[136  64 106 140 140 134  64 117  70  63  64 195  63 198 118  63 198] = <22>
[189 129  75 189 189  74 129  65 135 129 130 130 129 133  66 128 132] = <147>
[130 127 125 131 131 126 127 126 128 127 127 129 127 129 126 127 129] = <48>
[ 70 125 179  69  70 179 125 189 120 126 125 128 126 125 188 127 126] = <112>
[126 125 128 127 127 130 125 129 125 125 125 131 125 131 129 125 131] = <31>
[131 130 125 131 131 126 130 125 130 130 130 126 130 126 125 130 126] = <73>
len: [189 129  75 189 189  74]  6
len: [189 129  75]  3
len: [126 125 128]  3
len: [ 70 125 179  69  70 179 125 189 120 126 125 128 126]  13
len: [189 129  75 189 189  74 129]  7

[129 139 115 122 134 132] = <134>
[111 124 136 133 128  89] = <75>
[123 148 208 123 116 140] = <84>
[110 129 166 150 119 104] = <28>
len: [123 148 208]  3
len: [123]  1
len: [129 139 115 122]  4
len: [123 148 208 123 116 140]  6
len: [110 129 166 150 119]  5

[208 147  97  86  64  66  59 156 202  64 170  81  77 202 139  99 170 156
  58  49 187 151 154  66 144  48 110  95 161 204 115  50 123 166  79  52
 157 105 196 106 188] -> <151>
[ 80 204 185 141 198 135 207  99  65  67 106  59 204 190 183 113 133 172
 122 177  90 108 126 158 118 164  59  87 190 203 173 120 105 155  92 123
  79  67 109  75  56] -> <9>
[161 162  53 139 156 137 186 130  55  65  68  93 105  74 137 131 104 173
 158 112  67  63 165 186  91 128  83 104 142 182 138 184 203 121 203  48
  47 203 177 157 205] -> <32>
[191 118 191 143 145 138 164 149 124  82 189 112  74 153  71  69 131 182
 141 143 134 195 177 166  82 116 190 119 173  97  55  83 160  64 174 149
 161 168  62  88  68] -> <101>
[160 183 206 155 124 169  61 156 178 124 160 118 103 136  77 146 170 189
  57 136 161 153 132 192 193 181  75 144 197 175 135  49 147 192 122 108
 157  89 130 120 192] -> <26>
[120 187 177 207  94 183 136 143 137  72  51  63 194 146 172  72 139 188
 154 108 150 206 140 115 193  78 159 193 194  91  78 155 170 195 192 104
 155 127  84 124  47] -> <19>
[208 147  97  86  64  66  59 156 202  64 170  81  77 202 139  99 170 156
  58  49 187 151 154  66 144  48 110  95 161 204  59 101 169 116  53 127
  87 135 185 119 159] -> <77>
len: [ 80 204 185 141 198 135 207  99  65  67 106  59 204 190 183 113 133 172
 122]  19
len: [120 187 177 207  94 183 136 143 137  72  51  63 194 146 172  72 139 188
 154 108 150 206 140]  23

[ 80 205 178  86] : <54>
[ 73 170  51  66] : <29>
[ 53  51 205  52] : <107>
len: [ 53  51 205]  3
len: [ 73 170  51  66]  4

[190 121 139 141  96 112]  <130>
[190 121 139 141  96 138]  <17>
[190 157 132 159 111 194]  <36>
[190 152 133 197 115 172]  <11>
[190 157 118 143 208  69]  <150>
[190 157 118 143 208  93]  <121>
len: [190 157 118 143]  4
len: [190]  1
len: [190 157 132 159 111]  5

[115 126 128 126 126 134 132] = <93>
[ 86 119 141 122 141 136 130] = <97>
[192 136 111 137 120 101 120] = <14>
len: [192 136 111 137 120]  5
len: [ 86 119 141 122 141 136 130]  7
len: [192 136]  2

[144 121 141 124 126 146 123 144 142 144 123 152 144 122 137 145 188 167
 188 188 104 188  99] = <113>
[ 99 102 164 101 103 169 101  99  99  99 100 180 100 100 107 161 161 113
 161 161 159 162 131] = <3>
[144 121 141 124 126 146 123 144 142 144 123 152 144  91 137 145 183 167
 188 188 104 188  99] = <105>
[144 121 141 124 126 146 123 144 142 144 123 152 144 122 137 145 145 144
 145 144 131 144 142] = <61>
len: [144 121 141 124 126 146 123 144 142 144 123 152 144 122 137 145 188 167
 188]  19
len: [144 121 141 124 126 146 123 144 142 144 123 152 144]  13
len: [144 121 141 124 126 146 123 144 142 144 123 152 144 122 137 145 145 144
 145 144 131 144 142]  23
len: [144 121 141 124 126 146 123]  7
len: [144 121 141 124 126 146 123 144 142 144 123 152 144  91 137 145 183 167
 188 188 104 188  99]  23

